These are the activations of a small neural network, seen along a few directions. Each row is one input.
Each table varies a few parts of the input and shows all the possible inputs, shuffled.
Descriptions start from the smaller parts, as in this example, which fits no table here: one of 2 separate values, together with either a single point or one of 11 places around a ring or (one of 4 places along a line, together with one of 8 places around a ring).
Shared parts are said once, and a part with two or three values counts as separate values.
(in the rows, 128 means zero)

Other details of the inputs vary at random and push rows far along three fixed directions, the same in every table; ignore that.

A family of inputs:
row 1: [156 143 114 104 127 136 164 177 211 177 110]
row 2: [ 97 179 123 103 109 155 184 133 154 141 144]
row 3: [129  60 116 150 130  90  93  96 147 124 116]
row 4: [176 125 159 184 162 148 127  97 116  66 154]
row 5: [118 167 116  79 104 123 135 127 138 138 121]
row 6: [125 146 159 152 127 168 170 111 110  87 142]
row 7: [126 172 107  65 114 104 149 215 144 151 102]
row 8: [ 93 162 122 122 170 120 165 166  64 214 140]
row 9: [161  55 111 125 143  61  46 139 115 105 109]
row 10: [166  98 106 115 145 127 120  69 206 143 117]
row 11: [ 82 120 108  71 112  90 120 199 155 172  78]
row 12: [143  69 100 114 119  57  35  92 116 114 100]
row 13: [164  91 124 175 171 126  96 124 198 141 111]
row 14: [ 88 126 139 127 102 133 111 160  48  88 134]
row 15: [ 87 183 137 137 104 177 131 113 115 132 145]
row 16: [100 118  95 107 122 125 133 135 212 190 112]
row 17: [100 107 139 121 118 115  68  88  62  76 150]
row 18: [193  83 124 139 137 122 132 109 198 144 107]
row 19: [117 165 147 163 123 192 162 165 166 157 143]
row 20: [113 172 133  98  94 110 116 121  56  80 136]
row 21: [137 152 151 171 121 197 179 109 105  86 152]
row 22: [120  92 153 122 106  90  76 148  55  88 131]
row 23: [ 87 163 140 103  94 118 163 148  73  94 141]
row 24: [193 123 148 227 217 186 198  33 110 162 177]
Description of these inputs: one of 2 separate values, together with either a single point or one of 11 places along a line.
- Changing only the choice among 2 separate values turns row 11 into row 6. The same change can be made to row 9. Which row results? => row 7
- Change only the choice among 2 separate values in row 18. List by row number the other rows that result. => row 22

A family of inputs:
row 25: [147 141 132 146 136 149 140 121 141 125 135]
row 26: [152  93 123 139 146 112 118 113 152 123 119]
row 27: [141 144 132 147 133 159 141  99 154 132 138]
row 28: [124 126 128 137 125 130 118 117 126 129 129]
row 29: [160 102 122 140 148 114 109 113 148 126 118]
row 30: [136 104 110 109 137  94 120 152 166 156 106]
row 31: [ 97 167 125  89 102 128 142 162 117 140 123]
row 32: [157  91 124 138 142 111 116 108 142 112 127]
row 33: [120 156 143 138 127 140 133 144  98 117 141]
row 34: [125  84 125 102 140  57  84 103  23 103 141]
row 35: [109 157 141 136 120 140 124 125  88 111 146]
row 36: [141  95 118 133 140 112 113  99 153 126 120]
row 37: [138 131 137 161 139 162 140 122 148 135 135]
row 38: [124 126 136 159 129 162 136 103 139 128 139]
row 39: [166  99 127 136 143 113 108 107 140 117 126]
row 40: [129 133 125 140 121 152 145 112 154 134 128]
row 41: [118 130 120 107 119 113 133 169 140 152 110]
row 42: [132 107 106  92 127  95 119 132 169 152 107]
row 43: [ 95 158 129 100 119 127 145 181 117 142 126]
row 44: [110 160 136 129 121 143 132 126 101 114 138]
row 45: [141  91 119 140 131 115 108 103 150 133 119]
row 46: [127 142 120 108 119 135 156 161 167 159 111]
row 47: [116 151 117 120 122 144 146 139 166 160 112]
row 48: [121 108 122 102 119  90 102 122  97 101 129]
row 49: [141 136 139 162 145 159 134 117 138 128 141]
row 50: [115 104 129 112 122  87  93 122  83 100 133]
row 51: [124 149 148 132 118 143 138 136  90 101 144]
row 52: [152 105 142 166 163 129 133  85  73 116 155]
row 53: [ 97 154 129 102 112 131 143 182 114 144 122]
row 54: [124 132 117 100 115 114 138 165 142 144 111]
row 55: [112 154 135 127 111 144 136 126 102 112 140]
row 56: [123 152 140 132 118 143 141 141 100 109 139]
row 57: [130 114 104 102 133 102 104 138 165 163 107]
row 58: [109 117 112  67 103  78 106 159 110 131 108]
row 59: [141 130 138 143 136 147 149 120 145 122 137]
row 60: [126 147 123 129 128 142 148 157 164 163 115]
row 61: [143  92 118 136 132 116 111 100 151 127 115]
row 62: [103 148 142 134 117 146 125 127  89 111 145]
row 63: [118 149 146 138 122 143 135 138  89 102 138]
row 64: [139 143 131 153 132 158 137  96 142 122 141]
row 65: [136 128 136 151 132 150 145 124 140 124 127]
row 66: [119 130 131 145 134 150 136 111 143 132 139]
- Changing only one part turns row 52 into row 34. The same change can be made to row 54. Which row results? => row 40
- Changing only one part turns row 43 into row 66. The same change can be made to row 51. Which row results? => row 31
- What is each input in this table made of? => one of 2 separate values, together with either a single point or (one of 4 places along a line, together with one of 5 places along a line)
- A walk changes only the place on the line of 4. It starts at row 33 and steps to row 60. List the rest of the walk in order. => row 41, row 30
- Change only the choice among 2 separate values in row 26. List by row number the other rows that result. => row 36
